These are the activations of a small neural network, seen along a few directions. Each row is one input.
Each table varies a few parts of the input and shows all the possible inputs, shuffled.
Descriptions start from the smaller parts, as in this example, which fits no table here: ring(5) and (point or ring(11) or (values(3) and line(4))).
Shared parts are said once, and a part with two or three values counts as separate values.
(in the rows, 128 means zero)

Other details of the inputs vary at random and push rows far along three fixed directions, the same in every table; ignore that.

Rows:
row 1: [160 120 187  65 149 152 136 118 171 114 142 138  43 100]
row 2: [117 115 156 108 134 120  93 123 159 113 118  74  77  81]
row 3: [157 127 135 134 112 213 141 142 118 157 123 148 151  85]
row 4: [125 142 147 165 147 109  31 133 103 147  79 105  85  77]
row 5: [149 114 118 169 103 188 124 154  69 159 123 127 156  82]
row 6: [114 131 165  42 134 145 180 122 230  90 157 132  82 149]
row 7: [101 122 146 159 163 116  35 111 117 150  82  37  88  73]
row 8: [114 131 154  82 129 123 177 127 219 103 146 134 106 162]
row 9: [138 145  94 209 135 119  48 151  30 165  78 134 169  98]
row 10: [136 137 181  74 134 165 100 147 183 105 136 139  21  82]
row 11: [160 135 136 102 107 171 178 144 114 124 188 209 152 138]
row 12: [ 85 127  92 151 137  49 127 125 108 114 118  93 171 179]
row 13: [116 131  75 133 109  94 178 139  95 128 143 146 205 179]
row 14: [107 154  69 154 141  60 125 152  83 114 123 160 181 185]
row 15: [101 140  76 125 130 102 190 134 118 120 145 146 196 193]
row 16: [ 90 122 153 116 153  94  98 113 171 110 111  70  87 137]
row 17: [150 110 194  82 115 191 100 128 176 126 126  95  48  44]
row 18: [132 114 136 162 132 125  57 127  98 150  93  67 122  65]
row 19: [126 124  88 219 120 107  89 139  46 178  91 100 202 122]
row 20: [144 126 173  40 149 126 180 123 199  90 167 155  44 136]
row 21: [107 142 122 128 141  57 125 111 119 109 148 149 155 180]
row 22: [154 140 103 111 130 100 209 128 114 131 150 205 184 196]
row 23: [155 155  96 101 102 154 207 132 130  98 176 201 148 196]
row 24: [142 157 122 116 115 124 156 109 145 110 143 164 118 177]
row 25: [119 133  80 175 116  78 134 129  78 146 106 127 218 153]
row 26: [129 123 131 183 131 150  87 133 101 168  96  93 137  92]
row 27: [ 71 132 132  94 142  30 122 100 178  97 119  79 110 177]
row 28: [167 126 166 103 113 198 140 142 122 130 176 182 102  87]
row 29: [132 133  96 125 100 115 210 147 141 126 153 177 206 196]
row 30: [137 118 182 105 116 163  94 122 171 149 121  90  60  67]
row 31: [173 139 136 136 112 202 105 167  93 154 126 181 124  87]
row 32: [110 126 139 118 148 128 111 124 155 118 117  87 102 102]
row 33: [137 112 155 137 117 177  98 140 117 144 120  96  94  66]
row 34: [174 118 116 139  86 214 160 160  85 155 141 161 168  76]
row 35: [ 78 112 109 117 158  15  94  73 164  93 116 107  89 185]
row 36: [ 80 124 153  76 141  59 138 111 207  86 136  88  86 181]
row 37: [182 114 200  81 143 194 109 126 153 140 133 135  34  57]
row 38: [163 133 116 146 100 217 165 149 103 183 137 168 178 109]
row 39: [135 123 177  70 105 159 173 130 206 110 147 147  93 126]
row 40: [127 114 163 135 126 141  87 126 141 130 103  87  97  80]
row 41: [133 117 179 116 112 168 109 125 157 143 117 107  82  82]
row 42: [134 129  91 135 101 130 167 139  87 143 139 150 201 155]
row 43: [125 139 100 119 102 140 223 139 138 131 152 189 206 200]
row 44: [125 117 162  94 123 136 134 131 178 109 135 110  97 122]
row 45: [147 132 137 138 126 142 120 131  87 133 153 164 148 121]
row 46: [142 140 148 122 133 154  82 152 123 129 119 140  79  85]
row 47: [175 146 113 152 108 185 125 130  84 141 136 163 138 128]
row 48: [136 150  60 214 133  99  91 124  26 135 107 119 175 143]
row 49: [141 110 168 130 123 169  88 134 134 133 111  90  89  62]
row 50: [105 161  97 148 147  36 110  96 139 105 121 107 120 202]
row 51: [115 142 162  79 136  81 152 111 192 101 174 160  96 175]
row 52: [ 90 132 168  64 142  89 170 109 242  79 137 116  82 173]
row 53: [120 126 151 154 146 140  68 116 131 151  86  75 103  65]
row 54: [152 134 129 118 111 189 176 143 150 150 142 163 156 124]
row 55: [146 129 115 183 163  80  79 118  70 163  93 108 138 112]
row 56: [110 130 114 193 145 118  66 117  78 170  78  77 154  93]
row 57: [109 122 108 173 145 111 106 134 101 125 103  88 152 116]
row 58: [146 133 115  77  85 153 229 143 158 116 167 197 186 176]
row 59: [101  98 132 149 164  67  29  81 126 119  94  71  55 102]
row 60: [138 130  95 100  89 150 216 149 120 127 167 180 187 167]
row 61: [133 126 108 170 107 127 111 130  75 168 104 120 181 110]
row 62: [ 74 130 134 124 175  51  78 103 170 104  98  46  98 139]
row 63: [143 127 160  95 155 106 127 111 147 119 124 131  79 125]
row 64: [169 114 155 118  92 219 125 145 113 164 133 135 120  64]
row 65: [114 113  72 134 131  66 144 102 115 116 140 166 163 199]
row 66: [120 116 108 211 147 130  63 138  61 147  80  67 149  70]
row 67: [118 131  90 122 105 110 200 142 115 120 151 164 206 203]
row 68: [153 112 108 110 103 149 177 115 147 136 161 206 134 162]
row 69: [128 115 175  90 120 160 103 124 164 127 129  89  60  71]
row 70: [123 105  61 197 136  92  89 111  45 144 111 135 164 127]
row 71: [151 109  94 109 104 155 182 122 122 123 167 208 146 160]
row 72: [ 88 124 155  92 134  77 129 111 188 100 125  92  92 160]
row 73: [106 123 131 174 150 105  71 120 113 134  82  69 131 102]
row 74: [118 162  77 151 130  66 141 106 101 104 128 144 168 214]
row 75: [117 107 112  99 133  99 140 102 156 101 151 153  90 155]
row 76: [ 89 135 161  95 165  38  89  98 173  87 146 101  76 161]
row 77: [172 132 129 126 102 194 169 152  85 140 183 210 159 111]
row 78: [170 125 117 139 103 238 166 160  96 159 140 166 167  79]
row 79: [186 142 125 151 104 218 117 136  79 143 137 159 113  87]
row 80: [141 125 138 112 160  97 124 120 122 119 128 125  95 125]
row 81: [116 134 120 105 128 146 165 132 144 126 143 133 140 144]
row 82: [133 120  88 197 123 116  81 139  43 157  94  91 190  87]
row 83: [150 114 176 111 122 215 122 142 159 128 128 113  76  58]
row 84: [137 156 113 117 120 118 153 154 139 129 141 192 146 171]
row 85: [ 60 131 122 115 164  33 123 107 172  85 118  67 112 186]
row 86: [172 123 128 134 104 247 161 161 104 158 141 161 148  64]
row 87: [111 130 125 100 124 128 182 131 159 110 146 142 149 179]
row 88: [133 147 124 141 138 111  86 106 115 112 119 105  90 135]
row 89: [ 73 128 132 110 163  43 124 110 190  83 116  76 113 182]
row 90: [113 128  90 195 144 132  83 133  54 162  94  83 167  92]
row 91: [ 59 136 119 113 170  31 109 100 167  98 110  62 114 180]
row 92: [173 110 159 121  94 233 141 157 125 144 139 144 116  57]
row 93: [ 94 144  79 134 132  83 173 123 117 129 128 141 206 203]
row 94: [136 120 159 104 124 177 146 137 169 118 134 125 104 108]
row 95: [132 121 135 158 177  82  58 114  81 135  94  78  87  83]
row 96: [129 105 104 179 133 103  74  96  87 152 101 131 127 113]
row 97: [ 83 143 133 135 160   9  95  94 138 102 130 113 126 179]
row 98: [148 112 175  86 107 199 149 146 176 115 148 129  73  75]
row 99: [109 125 169  57 128 152 178 128 216  92 158 127  68 144]
row 100: [130 132 109  90 102 169 239 152 153 111 174 190 172 184]
row 101: [153 122 118 183 107 201 122 147  64 174 106 138 179  90]
row 102: [153 138 159 117 129 174  81 152 124 135 119 146  75  78]
row 103: [119 133  69 189 121  65 122 133  73 153 104 114 221 155]
row 104: [ 99 127  84 153 131  66 148 136 106 109 125 114 190 175]
Each input here is: line(8) and (values(5) or (values(2) and line(4))).
The inputs of row 5 and row 19 match in every part but the line(8) part. If row 66 is changed in the same way as row 5 into row 19, which row does it become? -> row 8
The inputs of row 54 and row 53 match in every part but the line(8) part. If row 68 is changed in the same way as row 54 into row 53, which row does it become? -> row 96
The inputs of row 25 and row 2 match in every part but the line(8) part. If row 43 is changed in the same way as row 25 into row 2, which row does it become? -> row 99
Change only the line(8) part in row 74. List by row number the other rows that result. -> row 23, row 24, row 47, row 48, row 50, row 79, row 88
Change only the values(5) part in row 88. List by row number the other rows that result. -> row 1, row 45, row 59, row 102
Change only the line(8) part in row 55. List by row number the other rows that result. -> row 1, row 20, row 22, row 37, row 63, row 80, row 95
Change only the values(2) part in row 3. List by row number the other rows that result. -> row 93

Rows:
row 105: [101 142  86 133 145  51 126 109 120  83 142 140 136 196]
row 106: [133 102 114 197 131 130  67 133  63 187  83 108 176  65]
row 107: [126 123 117  59 136  81 208 120 170  92 163 160 122 192]
row 108: [133 114 115 190 125 145  98 134  48 175 119 117 194  89]
row 109: [153 131 111 138 114 115 177 128 102 146 139 169 187 169]
row 110: [156 128 123 126  77 220 191 147 137 145 143 169 165 135]
row 111: [140 117 101 147  95 167 159 154  80 133 150 159 195 118]
row 112: [149 119 101 178 104 196 119 140  74 147 115 108 164  86]
row 113: [164 124 104 155 121 160 128 126  88 165 124 197 159 125]
row 114: [150 113 160 126 144 133  91 111 117 130 119  90  79  74]
row 115: [116 139 105 157 153  79 104 101  92 130 132 137 145 164]
row 116: [ 78 132 108 108 128  65 143 108 196 102 111  99 126 187]
row 117: [112 122  75 164 137 103 162 118  95 127 123 110 198 164]
row 118: [102 138 146 134 143  59  64 100 130 113 111  61  85 127]
row 119: [146 171 189 101 132 232 128 179 175 132 112 109  81  68]
row 120: [121 114  50 178 132 121 166 134  60 148 113 131 221 157]
row 121: [137 122 137 138 118 187 144 119 125 152 130 116 140 108]
row 122: [148 193 143  86 135 168 183 181 157 105 159 210 131 171]
row 123: [126 113 123 201 115 136  62 142  63 166  93  94 166  75]
row 124: [128 164 219  55 138 193 136 183 212 109 140 127  60  79]
row 125: [146 109 142  73 106 175 220 143 162 114 186 186 150 138]
row 126: [116 131 161  93 140 104  78 104 194 106 120 125  31 122]
row 127: [104 129 129 177 131 130  58 111 107 143  92  44 113  89]
row 128: [ 97  94 139 133 163  87  77 120 124 126 105  67  93  81]
row 129: [107 116 102 162 130  80 145 129  98 144 124 134 208 163]
row 130: [100 114 144  83 133 135 127 118 194  94 123  78  53 115]
row 131: [105 144  95 124 141  30 168 104 117 112 145 134 185 219]
row 132: [146 119 145 179 150 137  51 110  89 158 100 116  96  85]
row 133: [152 127 150  59 130 160 190 116 183  93 185 195  82 155]
row 134: [115 134 152  44  92 146 219 137 204  93 196 181 134 182]
row 135: [ 86 129  94 138 140  60 172 106 152 117 120 109 180 210]
row 136: [182 108 141 115 126 222 129 136 104 147 146 184  84  69]
row 137: [ 73 105 145  98 153  62  84 120 171  89 117  61  64 113]
row 138: [159 121 148 151 112 153  62 128 107 161  92 107  95  60]
row 139: [111 124 150 100 152  52 107  97 178 120 108  98  82 140]
row 140: [120 149 111 127 125 105 130 114 123 110 154 160 130 177]
row 141: [ 95 113 155 104 151  99 105  95 207 123  96  69  68 120]
row 142: [123 122  95 133  96 122 164 148 121 141 135 172 200 156]
row 143: [127 143  77 185 122  90 115 126  69 135 123 163 184 180]
row 144: [111 128 138 133 149  60  68 105 128  99 110  57  79 114]
row 145: [178 117 141 121 111 225 110 146 107 138 144 172  68  61]
row 146: [204 125 168 119  73 248 148 153 114 163 146 178 115  69]
row 147: [111 189 150 107 162  73 123 162 151 100 112 106 119 161]
row 148: [142 121 133 101 120 134 127 133 127 115 132 125  88 106]
The inputs of row 137 and row 130 match in every part but one. If row 106 is changed in the same way as row 137 into row 130, which row does it become? -> row 141
Describe the family of inputs behind these rows. -> line(4) and (point or (values(2) and line(5)))
List by row number the other rows that have the line(4) part in common with row 143. -> row 105, row 113, row 115, row 122, row 126, row 132, row 133, row 136, row 140, row 145
Start at row 115 and move only the line(4) part, one step at a time. The first step leads to row 131. Which rows follow, in order? -> row 108, row 121
List by row number the other rows that have the line(4) part in common with row 107. -> row 109, row 114, row 118, row 131, row 138, row 139, row 144, row 146, row 147, row 148

Rows:
row 149: [166 116 145 141 118 186  94 125 108 150 120 130  90  69]
row 150: [ 85 114 140 116 134 100 102 127 166 118 103  59 105 107]
row 151: [ 87 128  92 149 152  57 147 124 122 124 104  81 187 169]
row 152: [135 125 159  66 121 144 171 124 184 104 166 164  81 144]
row 153: [147 136  89 190 125 135 109 144  46 159 117 147 194 119]
row 154: [100 134  86 159 147  45 116 114  95 116 121 119 167 173]
row 155: [147 142  87 188 124 137 108 142  42 158 114 145 192 119]
row 156: [114 123 143 127 147  90  87 107 148 116 114  99  76 120]
row 157: [136 111 153 151 110 204 104 130 124 170 108  93 128  61]
row 158: [142 129 103 129  94 204 212 164 122 133 150 167 199 146]
row 159: [111 136 148 119 150  93  87 115 142 116 115  95  77 123]
row 160: [148 127  84 181 120 134 115 130  48 151 122 143 185 122]
row 161: [190 120 170  85  92 248 169 146 155 144 159 203  95  84]
row 162: [137 124 158  56 120 145 175 119 191  98 169 161  75 150]
row 163: [165 126 150 151 122 189  84 138 103 158 113 131  99  63]
row 164: [117 140 100  95 125  88 199 128 149 100 164 187 175 209]
row 165: [ 95 124 157 124 134  92 104 122 165 115 106  55 109 118]
row 166: [111 131 148 120 151  91  91 119 146 116 121 100  83 125]
row 167: [121 152  98  90 120  90 203 128 157 100 159 186 161 220]
row 168: [107 122 150 122 154  87  83 111 146 115 115  95  80 120]
Describe the family of inputs behind these rows. -> values(5) or (values(3) and line(5))
Change only the values(3) part in row 160. List by row number the other rows that result. -> row 149, row 162
Change only the values(3) part in row 163. List by row number the other rows that result. -> row 153, row 166

Rows:
row 169: [105 111 154 118 147  88 105 101 170 126 110  87  85 123]
row 170: [134 143 171  77 121 145 151 143 182 119 148 141  97 127]
row 171: [132 118 104 139 132 109 130 112  98 132 136 143 144 137]
row 172: [162 154 103 146 123 170 158 159  74 134 142 182 173 137]
row 173: [129 142 118 125 130 146 162 155 114 123 130 134 164 139]
row 174: [121 119  89 117 105 127 192 139 122 107 155 151 183 166]
row 175: [166 149 149 113 126 199 132 151 124 124 142 159  88 101]
row 176: [157 105 146 111 121 175 131 123 127 141 143 148  98  87]
row 177: [ 98 138 156 115 164  92 103 132 156 104 113  72  86 117]
row 178: [128 107 145  76 111 174 175 114 188 113 157 131  91 127]
row 179: [104 140 128 149 153 108  96 135 121 118  99  65 122 109]
row 180: [ 76 147 102 136 159  63 127 129 142  95 111  72 144 174]
row 181: [111 119 105  87 106 133 200 133 163  93 167 147 149 175]
row 182: [110 148  92 165 136  59 106 113 106 125 113 137 159 188]
row 183: [109 121 140 111 148  85  89 109 142  93 133 100  66 121]
row 184: [127 138 130  94 116 113 179 130 169 119 153 182 149 183]
row 185: [149 115 132 175 136 140  63 111  84 166  95 112 115  74]
row 186: [137 124 131 139 135 118 104 105 126 137 118 133 105 125]
row 187: [120 142 138 130 121 142 124 142 143 131 115 107 130 115]
row 188: [174 117 127 139 104 205 115 142  82 139 145 162 107  78]
row 189: [129 156  92 190 135 101  80 139  61 144 100 127 162 139]
row 190: [116 113 149 104 127 124 135 104 185 122 120 102  93 126]
row 191: [115 136 110 146 128  76 137 125 119 135 124 138 184 174]
row 192: [179 130 153 134  98 218 128 143 113 166 135 183 131  82]
row 193: [109 138 156 125 147  84  78 103 163 116 112 106  75 132]
row 194: [132 127  92 115 116 112 173 136 106 109 162 176 169 168]
row 195: [120 148 108 119 112 124 181 152 129 127 137 157 189 175]
row 196: [138 115  90 160 123 123 123 142  63 136 132 145 174 121]
row 197: [137 136 134 161 113 190  98 151 106 158 104 103 136  77]
row 198: [161 110 136 158 124 167  93 124  96 169 108 135 123  75]
row 199: [144 103 133 153 117 172 102 143  82 146 124 113 127  63]
row 200: [ 93 155 110 130 170  43 113 127 126  94 119 103 132 172]
row 201: [159 145 112 138 120 168 171 166  83 141 143 167 189 130]
row 202: [114 130  94 189 118 123 108 129  91 157  98 108 191 137]
row 203: [133 103 144 141 140 123  84 109 110 142 117  89  98  80]
row 204: [144 144 164  64 133 167 173 152 179 103 159 162  88 128]
row 205: [109 108 147  89 128 120 131 124 162  99 139 100  90 117]
row 206: [118 146  99 187 143  87  81 144  66 150  95 114 176 127]
row 207: [121 109 136 154 130 144  87 107 135 150  96  77 104  90]
row 208: [131 100 141 128 126 153 111 115 122 141 121 100 106  85]
row 209: [124 158 103 130 125  99 153 143 115 125 137 165 174 175]
row 210: [108 111 152 110 140 102 112 101 172 125 110  88  90 124]
row 211: [115 119 136 116 150  89  90  91 146 106 128 102  59 131]
row 212: [114 105 151  97 136 116 136 108 165 115 139 107  86 120]
row 213: [ 91 115  99 124 137  66 148 102 145 106 128  97 144 170]
row 214: [120 128 162  93 114 146 147 122 197 120 131 123 102 130]
row 215: [161 110 159 115 116 175 133 123 141 153 132 143 109  92]
row 216: [140 125 154 115 109 164 149 137 153 144 135 152 132 120]
row 217: [116 128 103 188 126 104  96 129  79 160  91 106 190 130]
row 218: [138 144 130 119 108 158 172 158 129 139 142 164 166 141]
row 219: [166 122 145 123 115 180 120 115 134 144 132 161  86 106]
row 220: [123 152 136 142 140 109  89 132 120 127 114 120 108 123]
row 221: [113 120 115  97 127  84 166 129 140  97 158 138 144 167]
row 222: [130 125 111  95 125 109 179 109 145 104 165 175 128 180]
Describe the family of inputs behind these rows. -> ring(6) and line(9)
The inputs of row 177 and row 201 match in every part but the line(9) part. If row 216 is changed in the same way as row 177 into row 201, which row does it become? -> row 191
The inputs of row 206 and row 209 match in every part but the line(9) part. If row 198 is changed in the same way as row 206 into row 209, which row does it become? -> row 185
Start at row 181 and move only the ring(6) part, one step at a time. The first step leads to row 180. Which rows follow, in order? -> row 197, row 202, row 207, row 178
Change only the line(9) part in row 212. List by row number the other rows that result. -> row 171, row 176, row 178, row 203, row 208, row 211, row 213, row 222
Start at row 188 and move only the ring(6) part, one step at a time. The first step leads to row 175. Which rows follow, in order? -> row 189, row 182, row 219, row 211
